Each row has a name. Each piece below is followed by the name of the row it came from, unless a question asks for something else. Each question is about the rows just above it. Places in a row count from 1.

Columns, left to right: K J R A C N Y S H
T: [ 49  -1 105 -27  41 -35  35   4 -51]
D: [ 12   5   5  22 -30 -35   4   2 -38]
Z: [-38  23   9 -40 -17 -11   2   4 -61]
Among the named rows, does one hold [ 23 -38] next to each other, in this order? -> no
Which row holds [ 12   5   5  22 -30 -35   4   2 -38]? -> D
Does one of the named rows hold [2 4] side by side, in this order? -> yes
Which row holds [  9  23 -38] read backwards? -> Z
[-38 -61] is in which column, read top down? -> H
Which column holds [ 12 -38] top down? -> K

Columns, left to right: U Q X E B F
P: [ 23   1   6  29 -12 -52]
L: [-115   54  119   32   97   85]
G: [-50  10 110  86  69  -9]
W: [-34 -10  62 -16  43  33]
Is [ 10 110  86  69  -9] printed in one of the named rows, side by side and in this order? -> yes
Does one of the named rows hold [119  32  97  85] side by side, in this order? -> yes
Is [ 62 -15] printed in one of the named rows, side by side and in this order? -> no
Among the named rows, does one hold [-50  10 109  86  69] next to each other, in this order? -> no

Columns, left to right: zigi gemo nid vubot Rom lifuv
lare: [ 74  10   2  -3  56 -83]
zuk: [ 63   6  17 -14  26 -70]
zizu: [  86   22   47  -17  -25 -109]
Gimog: [ 17  25 -70  63   6 -14]
gadil: [  2  57  10 -83  74  -3]
[-70  26 -14  17   6  63] is which row reordered? -> zuk
Which row holds this, read backwards? [-70  26] -> zuk
Put [-83  56  -3   2  10  74] back in order: which row is it? -> lare
Which column holds [-83 -70] top down? -> lifuv
Where does [ 17  25 -69  63   6 -14] differ from Gimog, and what was there? -> 3, [-70]
Which column holds [-17  63 -83] top down? -> vubot

Columns, left to right: povuf Ketiz fura Lazu poro ritu boz fufe
Difol: [ 82 -44  -8 -52   6  28 -11  43]
Tabom: [  4 -52  -1   2  -1   0  -1   2]
pid: [  0   9   0  -1  -4 -52   4  12]
Lef: [ 22 -52   3   8  -2  -1  -9  13]
nen: [  9 -52   0   4   0  -1  -4   4]
Nenat: [ 82 -52   6  27  -8 -11 -44  43]
Zabi: [-125  -52   -7  -44   13   17   72  -68]
[-1 -4] is in which column, read top down? -> poro
Which column holds this, read top down? [ 0  6 -7] -> fura
One entry of Zabi was changed: [-125  -51   -7  -44   13   17   72  -68]. Where, and from what? -> 2, [-52]
Which row holds this, read backwards? [ -4  -1   0   4   0 -52   9] -> nen
Where does [ 22 -52   3   9  -2  -1  -9  13] differ from Lef, and what was there? -> 4, [8]
Changed Nenat: [ 82 -52   6  27  -7 -11 -44  43]. Place and old value: -> 5, [-8]
Put [-52 -44 -11  -8   6  27  43  82] back in order: which row is it? -> Nenat

Columns, left to right: gov sivon fedu tavap Bod rozav
tadof: [-14  -8 -35 -33  38  22]
rega: [  37 -111    7   39  -32  -38]
safu: [ -6  36 -27  25  -5  24]
Kato: [ 10  85 -16   5  19 -20]
luno: [  9  19 -17  46   4 -25]
negen: [ -2  18  -2 -12 -17  -4]
miza: [ 10  53  -2  31 -50  -1]
mitar: [ 10  85 -16   5 -16 -20]
viki: [-46  41   6   5  35 -32]
Zot: [ 10 -28   5  32  16   8]
Pup: [ 13  46 -13 -69  17 -34]
Dad: [ 85 -16   5  10  12 -10]
[-20 -25  -4  -1 -20 -32   8] is in which column, read top down? -> rozav
Where do [ 10  85 -16   5 -16 -20] appear? -> mitar

